These are the activations of a small neural network, seen along a few directions. Each row is one input.
Each table varies a few parts of the input and shows all the possible inputs, shuffled.
A made-up example of a description, with smaller parts first: one of 3 separate values, together with either a single point or one of 11 places around a ring or (one of 4 places along a line, together with one of 8 places around a ring).
Shared parts are said once, and a part with two or three values counts as separate values.
(in the rows, 128 means zero)

Other details of the inputs vary at random and push rows far along two fixed directions, the same in every table; ignore that.
To show where, the next rows are all for the same input, with only those details redrawn:
[160 113 151 137 137 132 123 130 111 133 132 122  99 135]
[141  88 128 155 138 150 102 141 224 130  46  90 174 158]
[120 125 129 120 106 124 106  97 136 124 129 136 145 102]

Table:
R1: [124 119 103 139 145 139 130 171 221 121  52 101 192 178]
R2: [114 128 125 117 106 121 114 110 128 128 132 154 145  95]
R3: [144 148 129 139 161  97 146 152  90 101 125  97 108 120]
R4: [132 135 133 157 147 138 155 157  98 136 143 106 119 142]
R5: [ 98 156 104  89 110 114 132 113 126 117 148 151 143 120]
R6: [146 123 145 124 140 125 138 149 120 141 144 127 102 147]
R7: [160 132 150 139 139 118 140 147 107 132 145 116 122 144]
R8: [150 123 137 135 141 128 135 151 104 131 125 143 104 140]
R9: [122  83 127 146 130 152 101 142 230 133  54 106 158 154]
R10: [ 92 141 113 147 101 137 122 104 117 134 135 134 149  94]
R11: [156 127 149 128 140 121 135 139 112 135 148 115 110 146]
R12: [143 121 125 153 152 145 150 134  86 127 129 107 109 121]
R13: [115 145 126 112 106 110 120 106 134 124 147 133 165 107]
R14: [136 131 128 154 154 136 158 154  97 131 139 102 124 140]
R15: [117 102 114 131 143 153 115 141 221 119  55 111 142 169]
R16: [ 84 146 114  91 102 111 122 103 137 126 156 155 139 114]
R17: [110 143 122 116 107 111 127 122 131 128 144 147 166 106]
R18: [146 128 131 119 145 136 136 142 113 125 123 138  89 148]
R19: [147 122 155 125 136 125 131 133 123 134 152 112 101 150]
R20: [ 95 146 108 152  95 142 116  98 124 141 133 131 142 100]
R21: [162 115 151 140 137 130 126 133 107 130 132 123 105 132]
R22: [115 106 111 135 143 140 120 157 234 133  56 101 176 178]
R23: [ 90 159 105 143  99 135 126 108 128 142 149 124 156 111]
R24: [120 125 129 120 106 124 106  97 136 124 129 136 145 102]
R25: [131 134 132 108 143 127 146 146 121 126 144 129  87 165]
R26: [145 130 134 124 145 121 146 159 112 134 138 133 109 157]
R27: [104 150  93 121 127 134 144  98 117 118 143 108 166 100]
R28: [137 119 130 158 148 141 147 141  90 130 127 112 112 124]
R29: [152 125 144 131 142 121 142 156 113 139 141 129 113 146]
R30: [153 125 152 127 139 124 134 136 119 134 148 113 106 148]
R31: [163 118 151 146 135 128 127 137 104 130 130 124 111 131]
R32: [147 134 134 129 143 119 147 162 108 133 139 134 115 155]
R33: [ 94 131 118 101 104 123 111  95 135 125 139 160 123 107]
R34: [150 109 148 133 137 133 125 138 116 139 130 135  88 135]
R35: [110 145 112 103 114 124 125 112 122 114 131 157 134 110]
R36: [109 135 116 111 112 120 119 113 125 124 129 159 139 108]
R37: [108 125 132 112  98 125 102  83 142 122 141 139 135  99]
R38: [ 94 156 106  88 109 115 131 108 131 117 150 151 139 120]
R39: [116  99 114 180 144 156 125 153 195 134  51  87 176 148]
R40: [148 123 119 146 155 149 149 125  90 125 128 102 108 123]
R41: [143 125 133 119 146 138 136 138 118 124 124 136  81 151]
R42: [142 130 133 120 145 122 143 154 114 136 139 132 103 159]
R43: [158 111 154 137 136 134 122 127 116 132 133 120  92 137]
R44: [105 139 120 105 106 113 122 114 136 131 146 146 155 108]
R45: [101 157 105  93 110 113 134 119 123 116 147 153 149 118]
R46: [112 124 124 115 106 124 110 107 134 130 130 152 140  99]
R47: [ 88 154 109 139 105 130 133 114 122 135 149 127 162 106]
R48: [151 131 130 149 164 109 136 149  95  99 100 100  99 114]
R49: [139 119 149 122 137 126 135 146 124 141 148 126  97 148]
R50: [115 131 126 124 105 119 115 114 126 127 130 154 152  94]
R51: [111 147 112 109 112 123 126 116 120 113 129 158 143 108]
R52: [141 132 123 147 157 140 161 145  93 128 143  97 121 135]
R53: [143 116 138 126 143 133 130 139 116 134 127 139  84 146]
R54: [107 132 116 109 112 123 115 109 132 126 127 156 134 111]
Q: Changing only one part turns R15 into R25. The same change can be made to R9. Which row results?
A: R49
Q: Changing only one part turns R41 into R38. The same change can be made to R43. Which row results?
A: R30
Q: What is each input in this table made of?
A: one of 2 separate values, together with either a single point or one of 6 places along a line or (one of 4 places along a line, together with one of 5 places along a line)
Q: Change only the choice among 2 separate values in R48. List by row number the other rows that result.
A: R3
Q: Change only the choice among 2 separate values in R2. List by row number the other rows that result.
A: R29

Table:
R55: [162  92 129 187 174 160 137 182 183 146  53  70 143 184]
R56: [120 137 125 137 126 118 132 130 124 128 134 119 150 117]
R57: [124 124 122 114 127 121 120 119 131 119 119 137 124 115]
R58: [121 124 134 120 112 126 117 123 135 134 132 147 129 123]
R59: [121 126 131 127 116 129 112 113 137 127 126 137 118 119]
R60: [179 134 152 151 164 133 166 168  39 146 173 119  52 156]
R61: [132 121 133 111 120 122 120 117 135 129 135 141 136 122]
R62: [124 135 124 132 129 120 131 124 118 121 129 119 143 107]
R63: [131 128 132 106 120 124 120 118 144 128 136 139 135 134]
R64: [124 127 123 113 124 124 118 112 131 117 122 132 120 115]
R65: [107 135 119 124 125 132 139 124 129 132 144 124 137 126]
R66: [122 133 126 141 125 119 130 125 121 129 131 115 148 112]
R67: [119 140 123 134 124 117 134 130 125 128 137 120 149 120]
R68: [119 133 125 107 121 119 121 121 139 124 129 142 124 134]
R69: [120 134 118 103 128 119 125 125 139 119 122 139 124 134]
R70: [119 134 120 131 129 125 134 127 118 116 124 131 143 115]
R71: [120 130 120 107 129 119 125 124 137 120 122 140 125 127]
R72: [119 131 114 139 127 138 132 121 118 128 121 127 141 111]
R73: [117 141 109 128 123 134 137 128 123 125 128 130 141 125]
R74: [121 127 133 118 112 127 119 123 140 135 133 146 128 128]
R75: [120 136 116 143 125 135 128 115 120 131 128 115 140 115]
R76: [125 126 129 118 119 125 114 111 135 122 126 134 120 117]
R77: [163 103 130 166 175 146 140 191 194 129  57  70 144 194]
R78: [135 116 135 117 119 124 116 114 136 129 130 136 135 119]
R79: [117 130 128 117 118 125 121 124 139 131 128 146 123 128]
R80: [117 133 127 114 118 124 121 124 140 130 129 145 122 135]
R81: [120 131 121 134 128 127 131 120 115 115 122 128 141 109]
R82: [121 138 126 140 123 122 126 116 123 125 133 112 144 113]
R83: [126 129 134 111 115 126 117 119 142 132 136 142 132 136]
R84: [121 127 127 112 121 119 119 121 133 125 128 144 126 121]
R85: [120 131 132 115 113 126 119 122 142 134 134 145 127 135]
R86: [110 129 121 134 124 138 130 112 128 127 135 114 133 121]
R87: [131 124 133 109 120 123 121 117 140 130 137 141 135 128]
R88: [124 119 136 127 111 128 113 120 136 134 128 142 127 119]
R89: [120 133 114 139 125 140 130 114 119 125 122 122 135 113]
R90: [200 115 177 131 158 130 146 148  49 139 176 127  30 155]
R91: [109 126 122 134 125 135 133 120 127 131 135 118 137 120]
R92: [182 125 161 120 165 120 155 160  38 132 172 141  26 150]
R93: [119 140 116 125 126 125 136 129 123 115 126 129 141 127]
R94: [107 138 117 121 124 133 140 124 132 132 145 123 136 132]
R95: [123 138 123 128 130 119 134 131 122 121 130 122 146 113]
R96: [124 122 129 119 121 122 116 118 133 124 124 140 125 116]
R97: [120 122 131 127 117 126 115 121 136 129 123 142 123 118]
R98: [117 138 111 131 125 135 137 127 121 126 128 131 142 119]
R99: [160  94 125 177 174 163 141 186 184 137  51  81 141 185]
R100: [159  96 127 182 174 157 139 187 184 144  57  75 146 187]
R101: [125 123 137 127 111 130 111 112 137 132 131 137 122 120]
R102: [115 146 112 132 121 128 136 126 118 132 140 126 143 125]
R103: [181 121 169 135 159 127 150 164  47 142 171 142  25 157]
R104: [120 130 126 110 121 120 122 122 137 125 129 143 125 127]
R105: [108 131 121 128 127 134 136 125 129 131 139 122 140 123]
R106: [131 117 138 123 113 127 113 117 135 132 130 139 132 121]
R107: [121 134 120 134 127 130 128 114 117 113 122 123 136 111]
R108: [128 122 136 116 115 125 116 119 134 132 135 144 134 124]
R109: [127 126 135 114 115 126 118 120 139 133 136 143 132 130]
R110: [132 121 139 123 113 130 111 110 137 130 132 134 127 122]
R111: [118 144 121 131 122 117 132 131 127 126 138 119 149 125]
R112: [119 137 118 128 127 125 136 128 121 115 126 130 142 120]
R113: [122 141 121 126 129 119 135 131 126 120 132 121 145 118]
R114: [123 139 123 131 128 123 128 117 121 118 129 115 140 109]
Q: What is each input in this table made of?
A: one of 5 places along a line, together with either a single point or one of 5 places around a ring or one of 6 places along a line
Q: Changing only the place on the line of 5 turns R101 into R88. The same change can be made to R75. Which row results?
A: R55
Q: Changing only the place on the line of 5 turns R89 into R73. The same change can be made to R90. Which row results?
A: R63
Q: Start at R77 and move only the place on the line of 5, one step at a time. The first step leads to R113. Which rows follow, in order?
A: R95, R62, R114
Q: Change only the place on the line of 6 in R104. List by row number the other rows that result.
A: R71, R74, R79, R87, R109
Q: Change only the place on the ring of 5 in R112. List by row number the other rows that result.
A: R60, R67, R98, R113
Q: Start at R111 and move only the place on the line of 5, one step at a time. The first step leads to R67. Which rows follow, in order?
A: R56, R66, R82
